Each row below holds a small network's activations on one input, seen along a few directions.
In each table, some parts of the input vary, and every possible input appears once, in random order.
A made-up example of a description, with smaller parts first: one of 3 separate values, together with either a single point or one of 11 places along a line or (one of 6 places along a line, together with one of 8 places around a ring).
Shared parts are said once, and a part with two or three values counts as separate values.

Table:
x1: [ 22.2 -27.7  -0.8 -40.3 -51.6   1.9  -9.4  13.8 -29.7  -7.7 -50.5   9.6
 -43.5]
x2: [-96.3  38.2   1.9  57.3  27.0  15.8  20.9 -11.7  29.8  36.6  17.2  55.7
   4.3]
x3: [ 44.8 -17.9 -42.4 -38.1  18.1  -6.1 -16.6  27.9 -39.0 -18.9   6.3  -1.4
   9.4]
x4: [ 36.4 -11.3 -23.6   2.7  20.7  15.6   4.3   4.4 -24.6   7.3  83.6  26.4
 -24.8]
x5: [ 59.6 -31.4  14.2 -34.8 -39.8 -31.5 -13.9 -23.4  21.5  -7.1  -9.2 -29.1
 -23.0]
x6: [-85.5  26.4  35.9  48.1 -28.7   8.9  30.2  -5.1   5.1  -0.2  14.1  45.2
 -50.1]
x7: [-88.3  27.7 -16.2  16.9  23.8  -9.6   2.7  12.5  12.6  12.7 -60.8  26.9
  40.7]
x8: [-38.5  14.6  28.6  14.5 -19.3 -51.6   8.3 -18.8  42.6 -23.9 -25.5 -28.5
   5.5]
x9: [ 90.7 -39.7   6.3 -56.6  -2.5  -2.8  -2.8  -9.1  21.1 -13.4  16.2 -53.6
  13.4]
x10: [ 82.6 -23.2 -24.5 -32.7  34.3 -40.3 -20.0  -7.4  11.3 -18.5  46.7 -38.3
  28.7]
x11: [-23.1  33.9   4.1  62.4  28.7  45.0  -3.0  -5.0 -22.2  24.4  36.3  15.3
   8.6]
x12: [-78.4  16.2  15.1   6.0 -31.0 -17.0  10.6  19.3 -12.4 -24.4 -66.9  12.6
 -15.3]
x13: [-48.8  25.6  -2.6  25.9  37.6 -43.5   1.3 -22.9  66.3  13.8 -21.7 -12.2
  60.0]
x14: [ 14.7 -19.3  19.7   0.1 -50.3  24.2  11.6  -9.4 -14.9  18.2  27.8  40.6
 -75.5]
x15: [ 53.8 -34.5 -10.7 -61.4 -16.6  30.3   1.6  26.5 -28.8 -13.8 -24.4 -16.4
  -6.7]
x16: [ 23.5  23.9   0.5  29.3  39.3 -12.1 -26.1 -14.4  14.2   2.5  -0.8 -52.5
  62.8]
x17: [ 45.9 -27.3   9.2 -21.4 -14.4  51.4  23.4   2.7 -15.4  12.2  52.0  12.9
 -38.8]
x18: [-15.2  25.7 -14.5  22.1  24.7  21.5 -23.1  19.9 -37.5   0.4 -40.4 -13.2
  44.2]
- Changing only one part turns x15 into x17. The same change can be made to x18. Which row results? => x11
- What do these inputs look like to the network? => one of 3 separate values, together with one of 6 places around a ring
- Which other rows does x1 become when the choice among 3 separate values takes its other values? List them by row number. => x5, x14

Table:
x19: [ 28.6  -4.6 -10.3 -11.9  10.1  -4.7 -16.5   3.8  -9.0  -5.7  -9.4 -19.9
  19.7]
x20: [  6.6  -0.4  -5.3   4.4   0.9  21.2  -3.7   6.3 -21.9   6.9  11.1  13.8
 -10.9]
x21: [-27.4   2.6  -3.9  -6.8  -9.3  -0.3   3.3  15.1 -12.4  -8.2 -31.6  10.4
  -3.9]
x22: [ 22.5  -9.3   5.9  -2.6  -4.5  16.2   4.4  -3.2  -6.5   2.0  33.4   5.4
 -20.7]
x23: [  3.1  -9.4  15.4 -11.1 -23.8  -4.9   4.4  -3.1   3.9  -9.6  -5.7  -3.2
 -21.2]
x24: [-12.9   0.1   3.9  -3.9 -18.1   0.6  -3.6   6.4 -11.5  -4.9 -28.4   5.4
 -11.8]
x25: [-82.5  32.4  15.2  41.0   1.9 -12.2  10.5  -8.9  26.8   9.8 -29.0  18.9
  10.1]
x26: [ -3.2  -5.0  11.7  -5.9 -23.4   2.4   5.4  -1.0   1.2  -0.4 -19.7  -2.2
 -13.9]
x27: [-42.0  30.1   0.3  35.6  29.7 -18.5  -3.3  -9.5  23.2   3.9  -6.7  -8.1
  38.6]
x28: [ -9.0   1.1 -12.7  -0.5  10.4  21.9   4.1  12.5 -16.3   8.7   4.8  20.4
  -0.6]
x29: [ 44.9 -13.4   1.0 -19.1   4.4  -9.5  -8.3  -5.7   6.8 -10.7  13.8 -28.4
   9.4]
x30: [ 17.5  -3.9   2.1   4.5  -4.9  21.8   4.3   1.3 -15.6   6.0  22.7   4.7
 -16.0]
x31: [ 43.0 -16.1  -8.9 -22.1   6.1 -22.8  -6.7  -5.5  10.5  -8.9  16.8 -20.9
   8.0]
x32: [ 12.3  -3.2 -18.4 -16.7  19.6  -3.3  -8.7  10.2  -3.5  -4.0 -15.9 -12.9
  29.8]
x33: [  1.6 -11.8   5.2 -14.0 -21.7 -17.6   5.9  -3.1   7.4  -7.9  -2.5   4.2
 -22.5]
x34: [ 39.8  -8.1  -2.9 -11.8   4.0  -4.0  -8.5  -1.1  -2.5  -6.7   2.5 -29.3
  14.5]
x35: [ 19.7 -12.8  -3.8  -7.5  -1.8   4.9   6.8  -5.6   3.5   8.7  33.1  14.3
 -19.5]
x36: [-62.6  31.8   5.5  48.5  20.5   8.7  10.1  -8.9  16.1  21.2  10.7  27.3
  10.8]
- What do these inputs look like to the network? => one of 3 separate values, together with either a single point or one of 5 places along a line
- Which other rows does x21 become when the choice among 3 separate values takes its other values? List them by row number. => x28, x32
- Which other rows does x35 become when the place on the line of 5 takes its other values? List them by row number. => x20, x22, x28, x30

Table:
x37: [-46.4  16.8  24.6  33.4   5.5  17.1  22.0 -24.1  44.6  28.3  22.1  21.4
  -6.3]
x38: [ 50.1 -36.1  -1.4 -34.2 -33.5   5.2  25.1   5.6 -12.3  -1.7  32.5   8.4
 -45.2]
x39: [-39.0   1.8  42.5   5.2 -52.9  14.8   4.1  -9.9   5.4   5.1 -42.6  14.5
 -42.8]
x40: [ 11.2   7.1  -4.1  13.1  31.9  11.2 -13.0   7.4 -25.8  -3.4  37.0   7.6
  11.5]
x41: [ 14.8  26.9 -15.9  39.0  41.2  34.7  -4.8   8.0 -29.0   7.5  36.9 -16.8
  31.8]
x42: [-51.6   6.0  -0.3  -8.4 -33.6  -8.8  10.6  16.1 -10.3 -24.0 -41.3  15.1
 -31.3]
x43: [ 10.1   2.6  13.3  28.2  -7.8  -8.1  16.6 -10.8  -2.2  -0.7  55.9   4.8
 -27.5]
x44: [-41.5  -1.4  24.3   3.9 -56.3 -21.9   7.0   1.4 -10.2  -3.9 -48.7  21.3
 -43.7]
x45: [-43.8   3.2   5.6  -8.1 -13.1   3.9  -6.0  23.4 -29.3 -13.3 -55.6  19.3
  -2.5]
x46: [-40.7  34.9 -22.6  43.3  45.6  17.1 -11.4  -0.1  -1.7  31.8 -13.3  12.8
  51.1]
x47: [-51.9  16.7 -17.2  19.1  17.0 -19.1  -2.9  -7.8  21.9  10.1   1.3  33.3
   1.9]
x48: [  8.3   6.3  -9.6  14.0   7.2  -7.4 -12.3  -4.7  -9.4  -9.5  40.7   9.3
 -19.5]
x49: [ -4.3   1.7  12.0 -24.3 -14.3 -47.0  -6.3   1.9  28.3 -34.8 -76.4 -53.6
  35.3]
x50: [ 16.3   3.6  32.7  28.9  -9.3  23.2  -2.2 -27.7   9.9  13.4  50.0   3.3
 -28.6]
x51: [ 58.4 -16.2 -28.6 -23.0  11.0  40.8 -12.1  21.0 -40.9  12.2   2.2  -7.9
   9.0]
x52: [-49.3  13.1   6.0  32.9   2.4 -19.8  25.4 -13.1  29.0  19.1  16.5  28.5
  -6.8]
x53: [ 53.0  -1.3   1.2  -5.5  25.5 -48.0 -29.5 -21.6  28.9 -18.2   7.6 -67.0
  51.1]
x54: [ -5.6  11.6  -5.4   0.7  34.2 -58.7 -20.7 -22.6  60.5   0.5 -31.9 -39.2
  71.4]
x55: [ 44.9 -30.7 -24.5 -47.8 -14.5  11.9  12.8  16.7 -15.8 -15.4  28.7   7.3
 -35.9]
x56: [ 91.9 -41.1 -13.2 -65.9   1.5 -32.9 -18.5  -6.5  17.1 -19.0 -15.8 -61.7
  28.6]
x57: [-51.7  19.9 -12.5  18.3  45.3   5.7  11.9   9.0   8.7  10.4   9.8  26.1
  34.8]
x58: [ 55.8 -35.2  17.4 -33.2 -34.7  35.5   6.9 -11.0  -0.6  12.0  27.0   6.9
 -45.9]
x59: [ 47.3 -30.1 -18.9 -47.1  10.3  29.6  11.2  29.1 -30.9  -9.1  24.8   5.7
  -6.0]
x60: [-36.5  19.8  -5.2  17.2  -8.5  21.0 -14.0  20.0 -35.8   2.7 -67.3   0.6
  15.1]
- Changing only one part turns x57 into x40. The same change can be made to x37. Which row results? => x50
- What do these inputs look like to the network? => one of 4 places along a line, together with either a single point or one of 5 places along a line
- Which other rows does x60 become when the place on the line of 4 takes its other values? List them by row number. => x41, x46, x51
